These are the activations of a small network on made-up records, seen along a few directions, one row for each record.
Each row is followed by the record's values for the fields H, J, Y, V.
A field that a record lacks is left out.
The largest differences between rows may come from other fields.
In the rows, zero is written as 500.
Random noise pushes rows far along 11 fixed directions. That doesn't count. These rows show it; they differ only by the noise:
[512,270,397,481,689,474,500,577,537,450,365,436,569,590,486,426,362,510,530,614,412,336,537,661,628,511,569,467,287,539,462]
[424,354,838,712,349,742,321,807,643,426,473,268,461,414,558,716,362,532,559,519,250,286,513,339,469,621,651,237,326,638,512]
[517,303,460,516,587,494,457,643,776,556,256,438,627,380,486,203,490,243,587,575,397,491,438,367,676,480,616,383,629,435,522]
[551,420,372,449,699,534,503,182,612,377,694,455,453,729,239,222,139,530,500,274,239,439,282,772,677,688,773,624,626,550,738]
[440,673,494,393,641,534,691,344,319,542,622,486,426,247,269,605,604,675,538,712,599,532,689,421,469,506,531,652,339,317,369]
[592,437,543,473,652,441,520,397,558,380,662,361,484,753,484,495,389,504,416,445,523,485,673,614,622,370,492,564,385,555,638]
[348,495,509,431,619,421,679,413,656,837,852,577,628,448,568,98,307,342,540,411,359,666,557,441,519,295,681,533,509,576,755]
[599,487,593,672,515,339,546,690,464,468,733,387,469,479,585,463,704,585,364,645,417,542,813,646,506,503,293,741,403,520,662]
[417,560,544,294,497,417,633,205,376,634,596,366,457,302,472,688,576,480,468,424,609,724,716,307,467,255,688,404,536,353,357]
[447,293,522,620,537,389,748,903,445,560,468,450,703,781,700,576,618,592,570,766,707,422,840,620,604,256,248,564,86,593,444]
[603,743,673,517,550,515,588,459,435,369,558,346,368,316,310,747,815,622,463,748,703,571,882,331,498,427,321,666,406,273,401]
[460,569,293,525,539,468,510,452,567,500,678,689,574,653,313,209,352,673,542,457,427,366,157,703,367,823,683,604,553,684,554]
[463,376,509,600,567,460,603,767,465,580,764,498,592,474,581,275,536,511,454,631,487,456,520,504,549,568,425,664,388,599,688]

[565,598,525,580,424,474,443,592,477,509,413,495,448,249,530,542,736,505,475,652,423,552,668,502,444,525,331,584,538,349,421] => <H:h4 J:j2 V:v1>
[414,633,342,507,426,649,931,561,305,518,286,608,618,542,122,604,736,666,795,753,879,521,321,403,682,624,389,714,612,211,286] => <H:h6 J:j3 V:v2>
[453,399,642,640,349,365,550,705,581,641,557,457,547,609,780,482,582,444,486,396,378,634,722,582,480,280,416,470,470,597,573] => <H:h1 J:j1 Y:y3 V:v1>
[516,390,440,559,484,407,519,757,456,521,490,558,614,592,680,444,592,490,460,633,696,424,473,483,477,479,338,516,395,609,518] => <H:h5 J:j1 Y:y1 V:v1>
[575,480,524,542,600,310,456,622,720,628,481,503,602,476,666,325,487,347,466,627,396,519,679,530,464,316,428,436,426,559,626] => <H:h6 J:j3>
[610,733,525,478,808,376,548,533,660,602,650,660,583,568,550,308,459,466,460,834,567,470,862,641,434,245,211,693,141,533,690] => <H:h5 J:j3 V:v2>
[597,241,702,563,598,575,420,652,333,320,713,239,366,507,674,602,492,441,305,434,452,463,655,468,715,452,338,608,357,515,731] => <H:h1 J:j1 Y:y3 V:v1>
[550,872,595,518,535,520,591,337,542,479,491,555,388,380,301,629,639,637,567,698,558,573,769,514,401,445,352,663,449,322,453] => <H:h5 J:j1 Y:y1 V:v1>
[562,550,611,484,434,528,318,331,928,415,309,463,531,809,487,466,325,297,562,228,540,517,424,361,517,300,682,188,690,600,495] => <H:h2 J:j1 Y:y1 V:v1>
[652,383,503,600,559,434,233,646,457,375,584,380,363,230,573,410,551,497,269,625,274,370,462,557,457,784,440,577,508,535,661] => <H:h4 J:j1 Y:y2 V:v1>
[563,438,390,492,414,535,257,687,366,445,459,558,486,157,566,368,675,405,357,599,549,404,128,329,410,840,408,510,694,490,521] => <H:h4 J:j2 V:v1>
[521,724,393,467,366,420,451,197,404,439,413,562,323,397,335,692,591,693,494,375,320,589,478,735,296,662,611,535,676,409,300] => <H:h6 J:j2 V:v1>
[510,369,361,328,525,218,444,413,441,599,435,479,585,609,771,620,444,445,357,419,547,542,595,620,367,262,602,269,385,643,381] => <H:h6 J:j3>
[538,455,410,525,651,526,350,756,427,420,490,608,508,319,509,346,576,519,409,743,530,300,398,521,461,729,339,617,321,560,512] => <H:h3 J:j2 V:v1>
[526,456,582,727,345,616,528,531,556,423,415,362,432,514,312,569,419,620,612,490,125,452,482,722,609,734,557,560,615,414,583] => <H:h4 J:j3 V:v2>
[675,701,586,513,607,350,337,409,695,430,602,505,442,528,527,424,536,463,340,524,477,525,683,520,389,402,382,560,487,559,653] => <H:h1 J:j1 Y:y2 V:v1>
[456,572,445,424,464,545,481,445,571,543,416,565,526,340,372,417,554,471,583,467,558,525,300,285,415,584,694,389,657,455,345] => <H:h1 J:j1 Y:y1>
[422,631,405,423,633,547,685,460,468,677,781,708,608,445,420,208,441,488,570,586,648,545,338,421,510,540,469,684,516,497,662] => <H:h5 J:j3 V:v1>
[406,499,415,349,636,497,463,298,539,661,421,568,485,202,429,352,362,442,537,509,315,529,427,468,462,515,761,397,528,433,441] => <H:h2 J:j1 Y:y2 V:v1>
[445,454,563,494,368,485,325,625,620,646,401,493,545,274,671,482,508,357,484,514,413,502,425,313,359,497,577,249,573,562,466] => <H:h4 J:j3 V:v1>
[399,773,547,448,247,548,572,244,605,590,307,538,514,576,365,724,466,544,713,375,576,627,487,424,347,356,632,306,641,421,310] => <H:h4 J:j2 V:v1>
[466,539,311,510,482,352,686,535,380,557,265,638,574,612,518,602,660,654,595,651,592,521,631,744,434,441,340,604,377,445,281] => <H:h6 J:j1 Y:y3 V:v1>
[475,348,261,284,436,329,377,383,260,574,277,519,530,276,619,628,550,458,384,479,581,482,252,465,381,608,677,286,630,496,267] => <H:h5 J:j3 V:v1>
[611,646,449,275,656,581,485,130,655,227,264,485,467,936,225,696,368,535,571,384,905,416,448,398,582,318,585,337,456,449,272] => <H:h1 J:j1 Y:y2 V:v1>
[487,359,369,266,785,428,458,386,314,546,645,512,448,337,618,449,336,447,321,540,447,424,519,535,472,450,595,495,250,551,506] => <H:h6 J:j1 Y:y3>
[447,654,745,610,264,466,455,411,605,620,624,392,405,412,612,704,491,518,489,355,285,641,738,473,310,355,562,378,559,552,548] => <H:h4 J:j1 Y:y1 V:v1>
[564,467,618,650,365,479,524,618,346,418,730,341,453,556,590,663,613,603,377,491,506,534,604,561,530,577,328,633,507,533,651] => <H:h4 J:j3 V:v1>
[351,577,456,478,377,544,430,379,671,731,374,606,520,212,456,357,372,396,636,397,244,544,284,402,328,582,799,301,712,503,424] => <H:h4 J:j1 Y:y3 V:v1>
[372,430,314,313,595,432,531,333,501,674,321,571,598,451,501,484,279,513,593,541,471,453,416,572,418,426,734,298,375,520,344] => <H:h4 J:j1 Y:y2 V:v1>
[573,499,487,639,543,484,254,795,405,353,414,554,421,299,533,585,624,710,380,810,432,186,480,570,284,827,392,514,223,625,366] => <H:h2 J:j1 Y:y2 V:v1>
[452,534,402,346,729,501,738,609,451,603,276,614,638,418,436,500,701,462,642,882,953,472,703,253,611,243,336,496,225,328,201] => <H:h2 J:j3 V:v1>
[451,505,515,566,434,551,561,521,393,455,598,471,468,545,405,582,501,668,521,497,537,428,433,510,491,639,534,557,464,527,493] => <H:h3 J:j1 Y:y2 V:v1>
[665,669,700,561,533,636,414,337,540,216,543,370,255,524,303,654,605,528,466,434,506,547,702,473,622,495,366,642,575,332,536] => <H:h2 J:j2 V:v1>
[499,563,286,442,406,286,396,531,538,655,342,708,604,376,656,323,646,419,459,554,498,571,401,594,275,509,430,452,620,536,403] => <H:h4 J:j2 V:v1>
[606,603,669,465,641,584,241,251,697,461,551,364,323,318,444,472,237,366,416,458,130,462,611,486,508,486,610,419,496,467,710] => <H:h4 J:j3 V:v1>
[506,138,495,662,465,536,440,790,275,365,555,365,474,635,598,590,386,655,395,489,258,280,375,764,624,785,493,540,344,648,617] => <H:h1 J:j3 V:v2>
[464,414,308,484,517,444,569,625,284,526,521,623,541,454,561,410,569,545,458,602,511,471,349,635,497,642,381,651,467,505,516] => <H:h6 J:j2 V:v1>
[570,657,549,355,615,603,507,280,285,290,513,365,421,577,274,933,397,713,462,660,803,321,546,443,463,521,474,467,240,446,391] => <H:h4 J:j3 V:v2>
[563,403,442,400,592,376,409,501,554,498,559,465,598,686,676,458,364,387,361,475,644,435,469,516,486,378,488,369,403,683,595] => <H:h4 J:j3 V:v1>
[350,873,438,468,440,517,542,501,525,708,494,828,525,240,405,466,592,662,620,719,590,461,422,397,106,616,540,469,404,530,277] => <H:h5 J:j1 Y:y1 V:v1>
[551,773,508,597,519,584,441,493,603,459,677,639,433,434,276,382,479,641,521,590,374,420,356,551,341,775,513,644,544,523,583] => <H:h6 J:j3 V:v2>
[575,579,317,378,695,525,452,368,591,401,153,555,545,433,193,488,483,519,595,714,607,350,406,497,541,606,584,429,466,356,250] => <H:h3 J:j3 V:v2>

Here are new rows. What are their fields?
[549,581,620,618,545,537,388,597,691,495,257,454,461,330,429,553,435,529,582,758,222,358,669,593,434,553,513,405,347,448,474] => <H:h5 J:j3 V:v2>
[561,210,441,641,322,424,680,740,213,418,400,266,580,522,523,681,763,563,458,600,590,560,489,610,748,651,327,652,661,348,504] => <H:h4 J:j3 V:v2>
[236,451,478,445,334,612,571,532,544,759,423,648,661,476,602,489,312,441,701,347,504,506,213,334,363,442,740,236,531,622,401] => <H:h6 J:j1 Y:y3 V:v1>
[441,592,414,572,285,386,604,376,570,568,682,641,542,865,534,419,454,613,547,170,439,648,346,753,356,529,570,554,727,665,568] => <H:h6 J:j1 Y:y3 V:v1>
[339,350,371,383,560,576,754,363,166,584,624,461,532,457,334,522,331,628,558,465,519,474,272,535,650,649,751,553,498,449,494] => <H:h2 J:j3 V:v2>
[538,319,431,584,406,402,779,446,570,505,213,313,573,710,433,497,580,400,679,439,429,700,695,695,843,297,481,592,716,267,487] => <H:h4 J:j1 Y:y3>
[461,328,543,496,413,554,420,570,453,428,221,341,490,451,512,769,498,516,516,527,522,384,474,402,544,529,601,279,445,481,303] => <H:h3 J:j1 Y:y2 V:v1>
[659,568,409,424,614,409,274,257,570,311,505,498,420,575,395,451,410,529,353,415,488,420,366,593,429,626,602,484,595,569,537] => <H:h2 J:j1 Y:y2 V:v1>
[543,780,798,731,284,531,568,640,708,499,669,489,490,560,501,508,778,472,534,481,627,687,711,300,453,379,272,628,690,494,634] => <H:h2 J:j1 Y:y1 V:v1>
[616,391,498,673,419,473,336,695,632,350,313,475,495,565,551,396,635,445,464,478,398,475,429,617,554,661,394,542,675,528,537] => <H:h2 J:j1 Y:y3 V:v1>
[553,320,481,599,407,481,593,488,359,323,347,343,400,704,450,689,593,622,521,357,418,536,570,753,695,546,455,608,573,398,408] => <H:h1 J:j1 Y:y3 V:v1>
[488,591,466,641,478,448,582,648,430,570,520,573,467,270,451,465,646,668,551,722,305,470,606,629,374,667,425,675,406,449,457] => <H:h6 J:j1 Y:y1>
[444,201,572,407,463,555,401,487,334,430,403,310,454,547,704,793,421,450,415,313,517,490,536,458,576,385,608,275,411,555,374] => <H:h2 J:j1 Y:y3 V:v1>
[389,357,436,465,653,635,641,407,579,600,429,513,503,471,385,316,216,442,682,460,183,480,456,601,680,504,711,505,445,420,536] => <H:h6 J:j1 Y:y3>
[486,543,524,611,576,635,552,728,568,479,592,643,530,537,521,306,549,462,548,600,538,448,465,460,571,551,253,690,462,504,636] => <H:h6 J:j2 V:v1>
[466,581,762,516,476,714,511,593,315,415,816,348,388,269,446,705,609,540,396,567,681,471,554,121,507,570,426,584,429,470,584] => <H:h3 J:j1 Y:y1>
[528,286,400,434,511,314,565,475,188,603,520,383,461,252,699,519,630,416,323,550,346,652,676,685,635,432,356,652,534,344,595] => <H:h4 J:j2 V:v1>
[484,468,455,373,496,551,453,307,531,514,320,430,494,438,413,634,363,428,561,397,466,505,394,386,510,448,769,245,574,429,335] => <H:h6 J:j3 V:v2>
[616,469,726,641,685,570,500,592,651,378,730,423,406,686,558,349,417,391,431,495,367,506,815,618,746,334,242,725,351,523,843] => <H:h2 J:j2 V:v1>
[392,555,460,427,542,634,685,421,348,528,539,611,507,551,411,558,519,597,609,500,665,522,518,457,584,437,455,585,416,394,349] => <H:h2 J:j2 V:v1>
[598,399,558,448,732,621,395,629,615,383,433,408,498,304,423,358,496,312,434,679,564,356,438,182,665,555,499,470,454,441,558] => <H:h1 J:j1 Y:y2>
